Each row below holds a small network's activations on one input, seen along a few directions.
Each table varies a few parts of the input and shows all the possible inputs, shuffled.
A made-up example of a description, with smaller parts first: one of 8 places around a ring, together with either a single point or one of 9 places around a ring or (one of 3 separate values, together with one of 4 places along a line).
Shared parts are said once, and a part with two or three values counts as separate values.

Other details of the inputs shift rows strongly along two fixed directions, in all tables alike. That doesn't count.
These rows show it; all are for the same input, with only those details redrawn:
[  4 -16  16  28  19 -13 -12  -5  17   2  -6   5 -10  -1   1]
[ -1 -19  10  21  12  -7  -5   2   2  -6  -3   1  -9 -12  -1]
[-15  -4 -11 -16 -10  19  11  24 -37 -18   2 -13   4 -36  -1]
[  1  40   0 -16   6  11 -16   9  17  15 -21  -7  16   2  13]
[ -8 -12   0   3   2   6   3  13 -17 -12   0  -6  -3 -25  -1]

A family of inputs:
row 1: [ -2  42  -1 -18   2   5 -16   6  18  16 -21  -8  15   7  11]
row 2: [  7  -8  -5  -5  -6  -3  28   2 -11  -9  19 -13  -2 -14 -15]
row 3: [ 12 -16   7  24  10  -8  -1  -7  10   1   4  17  -5  12   4]
row 4: [  8 -13  -4   7  -4 -14  18 -17   3   3  19  -9  -4   3 -22]
row 5: [  2 -15   8  19   5 -17 -11 -12  19   2  -1  10 -13  10  -2]
row 6: [  1 -21   8  17   7  -7  -3   3   3  -8   3   8 -10  -8   5]
row 7: [ -2 -20   1   6  -1  -6   6 -16 -10  -1  12   8  -8  17  -8]
row 8: [  7 -16  11  17  10 -11  -2 -19  11   3   5  14 -14  26  -2]
row 9: [-19  -6 -16 -20 -18  14   9  16 -37 -18   3 -15   1 -30 -10]
row 10: [ -2 -20   7  15   2 -12  -2  -1   3  -7   3   7 -12  -3   2]
row 11: [  4  38   0 -23   0  11  -5  -1  10  15 -10   3  13  28  15]
row 12: [  1  40   0 -16   6  11 -16   9  17  15 -21  -7  16   2  13]
row 13: [  6  37 -13 -18  -8   7  -7  -4  12  16  -8   5  15  25   7]
row 14: [  5  39   1 -22  -2  16 -11   8  15  13 -14   2  17  12  19]
row 15: [ 10 -15   5  24   6 -14  -1 -11  11   2   4  16  -7  18   2]
row 16: [ -6 -15 -17  -2 -15   0  11  -3 -25  -7  14   5   2   1  -9]
row 17: [ -2 -15   4  15  -1 -18 -10 -15  12   4   1   7  -8  11  -5]
row 18: [ 18  49  -5 -27   1  11   7   3  23  18  -4 -13  22   7   4]
row 19: [ 15  49 -10 -27  -4   3   6  -8  27  22  -2 -15  16  17  -5]
row 20: [ -9  -6  -9 -24 -12  27  22  19 -44 -18  11  -3   4 -19   3]
row 21: [-14  -5 -11 -25 -22  19  16  21 -39 -20  10  -6   3 -22   1]
row 22: [-17  -9 -16 -24 -27  14  14   9 -40 -15  12  -6   5 -16  -8]
row 23: [ -3 -14   5  19   4 -17 -13 -16  11   5  -4   0  -7   7  -9]
row 24: [ -7 -15  -4  -6 -13   5   7   3 -19 -13   9   2  -6  -6  -5]
What do these inputs look like to the network?
Answer: one of 4 places along a line, together with either a single point or one of 5 places along a line
Start at row 12 and move only the place on the line of 5, one step at a time. The first step leads to row 6. Which rows follow, in order?
Answer: row 14, row 20, row 3
Start at row 3 and move only the place on the line of 4, one step at a time. The first step leads to row 15. Which rows follow, in order?
Answer: row 13, row 16

A family of inputs:
row 25: [-15  15 -15 -30 -21  28   1  37 -26 -21  -4  -9  14 -38   9]
row 26: [  3 -32  26  53  36 -25 -29 -23  27  11 -10  16 -18  15  -3]
row 27: [16 -4 38 12 39 17 14 13  1 -8  0  8 -3 -4 20]
row 28: [-18 -21   5  13  11   1  -5   1 -19 -11  -7  -3 -17 -12  -8]
row 29: [  5 -25  -9   9  -6   2   9   4 -19 -12  14  19  -6   7   4]
row 30: [  3  40  -6 -12   8   3 -13  -9  23  26 -17 -14  21   9  -3]
row 31: [  2  39   0 -25   0  -5  -5 -15  23  18  -6 -12   8  30  -2]
row 32: [  5  37  -6 -24  -1  -3  -7 -12  23  23  -3  -5  18  26   2]
row 33: [ -4 -27   0   3  -4   6   5  -8 -23  -7  12  16  -8   8  -2]
row 34: [-20  14 -14 -36 -16  27  -3  30 -35 -16  -7 -13  10 -39   6]
row 35: [  4  42   3 -20   3  -2 -14  -1  33  18 -17 -22   4   7   1]
row 36: [-16 -34   8  10   3  -2   0  10 -21 -23  -1  -1 -26 -29  -8]
row 37: [ 33  55  18 -23  26  30  19  10  26  22  -4 -17  16   5  24]
row 38: [ -5 -21  -6  21   7   0  -3  12 -17 -15  -4   4  -4 -19   2]
row 39: [-10  -5  -6   4  -2  13  -6  17 -19 -10  -7  -4   7 -18   2]
row 40: [ 10  46 -15  -5   6   1  -5   0  26  23 -18  -5  20   5   3]
row 41: [ -2 -35  -4  11 -16  -9  21  -1 -21 -14  27  -1 -11 -14 -10]
row 42: [ -9  -7  -2 -17 -11  14   8  -4 -28  -5   3   5 -11  15  -4]
row 43: [ 12  -2  -3  -2  -1  -5   7 -21   2   6  16   7   0  24 -13]
row 44: [-18  14 -15 -32 -29  25   4  29 -39 -11  -1 -10  18 -25  11]
row 45: [  3  35  -7 -10   1   2 -15   2  21  14 -14  13  16  22  27]
row 46: [ 10   2  -5   8  -4 -15   6  -2  10   5   3   1   2  -1  -2]
row 47: [  1  -4 -11 -12 -11   6   8  19   1 -10   5 -14   5 -29  -6]
row 48: [  5  38  -1  -6  -2   0 -21   7  18  15 -24   6  19  14  25]
row 49: [  2 -33  -9  13  -5  -8  17  14  -9 -22  11  -4 -13 -37 -10]
row 50: [ -4 -22   2   4  -6 -10   9  -7 -12  -7  12  -8   0 -11 -15]
row 51: [  8  27  -3 -13  -7  13 -12  -7  19  16  -9  16  13  36  17]
row 52: [ 16  -1  -5   4  -9  -4  11 -13   8   4  19  12   1  23  -9]
row 53: [  2  -2   4   4   4  -8  -5  -5  19   2  -1  -9  -2 -16  -6]
row 54: [-22  24 -21 -35 -15  24  15  12 -36  -8   0 -33  11 -27 -13]
row 55: [  6 -12   2  23   9 -12  -3  -9  15   9   0  -3  -1  -2 -13]
row 56: [ -9 -28   0   9  -8  -1   3   5 -14 -12  11  10  -6  -4   7]
row 57: [ -1 -32  30  40  24 -29 -19 -28  29   7  -2  19 -31  34   1]
row 58: [  4 -36  26  42  24 -29 -21 -29  29   9   2  25 -20  29   5]
row 59: [ 12  36  -4 -25  -1   2   1 -22  19  17  -4  -3   7  41  -9]
row 60: [  3  -1   2  18   6  -4 -13  13  14 -11 -12  12  -3 -15  14]
row 61: [-13  -3  16   6   2  -4 -12  -7  -2   1 -12   2 -12   6   2]
row 62: [ 13 -15 -15   7 -11  -4  24  -3 -16  -7  24  10  -6   5 -12]
row 63: [-11 -28   7   7  -1  -3  -5   1 -20  -9   0   4  -5 -11   0]
row 64: [  1 -23   1   8 -13  -8  12   1  -7  -8  13  -5   1 -12 -13]
row 65: [-10  -1  -2 -18 -11  -2  11  -3 -20  -4   3 -21   0  -8 -15]
row 66: [ 10  -8  -4  16   1 -21   9 -10  14   5  12  11  -8  10  -5]
The inputs of row 47 and row 25 match in every part but one. If row 59 is changed in the same way as row 47 into row 25, which row does it become?
Answer: row 42
The inputs of row 44 and row 64 match in every part but one. If row 51 is changed in the same way as row 44 into row 64, which row does it become?
Answer: row 52
What do these inputs look like to the network?
Answer: one of 2 separate values, together with either a single point or (one of 4 places along a line, together with one of 5 places along a line)
Change only the place on the line of 4 in row 49. List by row number the other rows that result.
Answer: row 35, row 47, row 53
Change only the choice among 2 separate values in row 66. List by row number the other rows that result.
Answer: row 45
Change only the place on the line of 5 in row 33. List by row number the other rows that result.
Answer: row 26, row 34, row 58, row 63
